Each row below holds a small network's activations on one input, seen along a few directions.
Each table varies a few parts of the input and shows all the possible inputs, shuffled.
A made-up example of a description, with smaller parts first: values(3) and (point or line(9) or (line(4) and ring(5))).
Shared parts are said once, and a part with two or three values counts as separate values.

Other details of the inputs shift rows strongly along three fixed directions, in all tables alike. That doesn't count.

Rows:
R1: [  6 -34 -57 -45  13 -30 -16  26   2   6   9 -31]
R2: [-18 -35 -41 -18  -7  35  12  10 -31  22  15  13]
R3: [ -7  14  42  29   0  25  -3 -12  -5   7  23  24]
R4: [-23 -37 -46 -12 -31  53  16  11 -17  -1  11 -19]
R5: [-14   6  34  28 -22  10   5 -21   4 -17  32  33]
R6: [ 29  29  27   4  33 -29  -6  -8   3 -27   0  -2]
R7: [  8  21 -10   9   6 -18  -3  -5   9  -6 -55  -4]
R8: [  3  28 -14  -2  -6 -13 -16 -16  25   8 -37  -4]
R9: [ 26  23  42  -7  20 -38   1   8  15  -6   2 -10]
R10: [-20 -46 -53  -8  -9  38  14  -1 -36  -5   9   2]
R11: [  2  29 -11   0 -10 -21   0   0  22  -1 -44  -3]
R12: [  7 -19 -60 -38  18 -27  -9  33  -7   7   2 -46]
R13: [-34  -2  -2  32 -33  24   8 -11  -2  31 -32  41]
R14: [ 23 -13 -45 -45  24  -5  11  28 -14  18  -7 -25]
R15: [ 20 -47  65  12  10  36  24   4 -38 -64 123   7]
R16: [-45  19 -10  41 -37  28  13 -15  -6   5 -26  22]
R17: [ 11  14  -7   6   2 -10 -14 -13  17  -3 -53  -8]
R18: [-44  -2  -5  37 -51  27  11 -15  11   3 -26  35]
R19: [ -4  12  -5  -7  -1 -30 -10  -9  19  22 -38  13]
R20: [-11  21  40  32   3  17  10  -4 -15   3  22  28]
R21: [ 16 -28 -41 -52  14  -3   0  22   0  15  -6 -43]
R22: [ 38  22  40  -7  24 -21 -12  -1  19   4   7  -1]
R23: [ 23  29  38  -6  26 -38  -4   3   9  -4   8  -5]
R24: [  3 -48  10 -24   2  19  21  20 -21 -13  67  -7]
R25: [-54   0  -3  50 -40  21 -16  -9   4  19 -21   6]
R26: [ 32  22  30   2  30 -20 -18 -17  11 -24   3  -6]
R27: [ 26  22  40 -10  24 -29 -16  -5  21   0  11 -10]
Description of these inputs: values(3) and (point or (values(2) and line(4))).
Changing only the values(3) part turns R23 into R19. The same change can be made to R14. Which row results? -> R13
Which other rows does R7 become when the values(3) part takes its other values? List them by row number. -> R15, R17
Which other rows does R20 become when the line(4) part takes its other values? List them by row number. -> R6, R16, R23

Rows:
R28: [ -9  25  29  26  -8   5  -3 -17  10  19 -27  24]
R29: [ 60 -33  -3 -78  55 -32  -1  35 -14 -23  83 -46]
R30: [-65 -40 -49  23 -40  77  23   5 -44  29   1  18]
R31: [ 53  36 -17 -37  26 -79 -32 -12  55 -22 -53 -24]
R32: [-41  14  42  61 -35  46  11 -20  -9  15  -3  45]
R33: [  8 -29 -67 -36  14  30  15  21 -28  -8 -11 -44]
R34: [-33  23  -1  28 -31 -17 -11 -12  30  25 -58  20]
R35: [ -4  16  39  19  -7 -22 -15 -10  28   2   2   9]
R36: [ 19 -12 -97 -68  18 -39 -13  24  13  39 -64 -37]
R37: [ -7 -47 -53 -38  -6  15   7  29 -14   7  25 -27]
R38: [ 71  10  91  -9  51 -27  -1  -5  -4 -78 100  -3]
R39: [-18  19  56  41 -17  24  10 -18  -5   4  12  34]
R40: [-10 -34 -56 -30  -2  14   2  18 -17  21   0 -17]
R41: [  2  24  27  16   2 -29 -16 -13  23  13 -20  13]
R42: [-14  33  -4  20 -13 -33 -12 -13  30  30 -68  19]
R43: [-52  14  33  65 -34  36   5 -24  -7  20 -16  46]
R44: [  7  37 -14   8  -1 -39 -24 -10  37 -11 -59 -21]
R45: [ 57 -45  -3 -54  41  20  22  21 -34 -57  91 -34]
R46: [ 10 -31 -52 -46  10  20  14  22 -22  18   6 -20]
R47: [-44 -34 -23  17 -31  69  32   6 -40  18  16  15]
R48: [-54 -56 -47  27 -49  81  29  -6 -48 -18  22   7]
R49: [ 25  44 -21 -22  24 -64 -20  -4  37  31 -79   2]
R50: [ 25  11 104  40  23  13   9  -6 -21 -69  99   4]
R51: [  4  18  14   3  -3 -33 -21  -3  32  10 -19   2]
R52: [ -2  10  47  13  -6 -17  -8  -4  17  -9  24   9]
R53: [ -5  22  48  48  -7   2  -2 -16  -1 -35  15   4]
R54: [ 23  33  31  -7  24 -39 -12  -6  19   4 -10  10]
R55: [ -7 -26 -56 -31   3  17   9  20 -22  21  -6 -11]
Describe the family of inputs behind these rows. -> line(4) and (values(2) or ring(5))
A walk changes only the ring(5) part. It starts at R49 and steps to R54. List the rest of the walk in order. -> R43, R30, R55
Which other rows does R33 become when the values(2) part takes its other values? List them by row number. -> R45
Which other rows does R53 become when the line(4) part takes its other values? List them by row number. -> R33, R44, R50
A walk changes only the line(4) part. It starts at R46 and steps to R55. List the rest of the walk in order. -> R36, R37
